Each row below holds a small network's activations on one input, seen along a few directions.
Each table varies a few parts of the input and shows all the possible inputs, shuffled.
Descriptions start from the smaller parts, as in this example, which fits no table here: one of 5 places around a ring, together with either a single point or one of 11 places around a ring or (one of 3 separate values, together with one of 6 places along a line).
Shared parts are said once, and a part with two or three values counts as separate values.

Other details of the inputs vary at random and push rows far along three fixed directions, the same in every table; ignore that.

Table:
x1: [-10 -14  -6 -10 -12  -9   8  -5 -30  -6  17]
x2: [  0   1 -60  19   6  -3  -8   5  11 -12 -34]
x3: [-17  26 -77  39  -8 -37   9 -15 -17  26 -18]
x4: [-36   6   7  -3  13   5  25  -6 -20  -2  15]
x5: [-19  -9  39 -27   4   6  17 -12 -12   4  12]
x6: [ 57 -49  -6  -4 -51 -27 -21  30  -6   3  27]
x7: [-30   8   7 -10  15  -1  22 -11 -24 -15  14]
x8: [-31   9   8  -6  12   0  19 -11 -26 -13  19]
x9: [ 33  47   8  26  28  32 -44   9  74 -12 -59]
x10: [-51   4  10 -16  13  13  30 -19 -34   0  12]
x11: [-52  58   6  13  54  50   5  -9  12 -16 -37]
x12: [  4  23  18   8  11   6  -8  -9  26   1 -15]
x13: [ 21  15   7  12  15  24 -29  15  36 -29 -16]
x14: [ -5  -8  69 -23 -10  14  12   5 -22  -1  48]
x15: [ 52 -12  19   0 -13  16 -38  28  47   0 -16]
x16: [ 34 -34 -73  21 -40 -47 -13  14  -3  16  -3]
x17: [ 37  -4  60 -17 -19  18 -23   9  29  14   6]
x18: [-45   4  26 -21  10   9  26 -23 -28  10  13]
x19: [-11   4 -57  21   0 -49  16 -17 -14  12 -13]
x20: [-16   2 -64  26  -4 -35  14  -6 -17  13  -5]
x21: [ 15 -34  24 -14 -15 -12  11  13  -4  -5  37]
x22: [ 19 -28  58 -29 -22  11  -6   9  -7  -8  34]
x23: [ 16 -10  23 -16 -25 -11  -1   0  -7  23  14]
x24: [  6   8  13 -24  44  39  -1 -13   9 -19 -21]
x25: [ 53  -7  27  -1  -6  10 -42  11  56  -7 -24]
x26: [ 15 -32  16 -22 -21  -9   2   6 -15  -9  25]
x27: [ 30 -20 -74  24 -38 -54 -15   3  -2  23 -11]
x28: [-40  50  -1  12  32  45  -6 -13  12   3 -39]
x29: [-14 -12  17  -4  -9  -1  20   7 -23  11  32]
x30: [ 22  14  -6  18   7   9 -21  16  36  -4 -22]
x31: [-11  -8  -4 -10  -9 -26  12 -19 -18  15   2]
x32: [ 15  24  46   1  24  22 -20  -5  49 -11 -22]
x33: [-14 -18 -10  -6 -13  -5  14   0 -25   7  15]
x34: [-70  36   4  -4  43   9  39 -32 -24  -1  -9]
x35: [  6  27 -72  40  31   6 -20  10  41 -28 -57]
x36: [ 17 -32  23 -11 -28   4  -1  18  -8  12  27]
x37: [-37  23  -7   5   6  17   5 -11 -31   1  -5]
x38: [ 25 -36  -3  -7 -33 -13  -3  20 -11  10  21]
x39: [ -9  -7 -69  25  -7 -43  13  -6 -15  10  -2]
x40: [-25  13  24  -8   8   9  14  -4 -25  -7  20]
x41: [ 63 -25  10 -18  21   9 -17  15  34 -21   0]
x42: [  3  -5  18   0 -11  -3   7   7  -3  15  21]
Description of these inputs: one of 2 separate values, together with either a single point or (one of 4 places along a line, together with one of 5 places along a line).
The inputs of x27 and x12 match in every part but the choice among 2 separate values. If x10 is changed in the same way as x27 into x12, which row does it become?
> x21
Which other rows does x29 become when the place on the line of 5 takes its other values? List them by row number.
> x4, x11, x21, x35
Which other rows does x20 become when the choice among 2 separate values takes its other values? List them by row number.
> x16
Which other rows does x26 become when the choice among 2 separate values takes its other values? List them by row number.
> x7
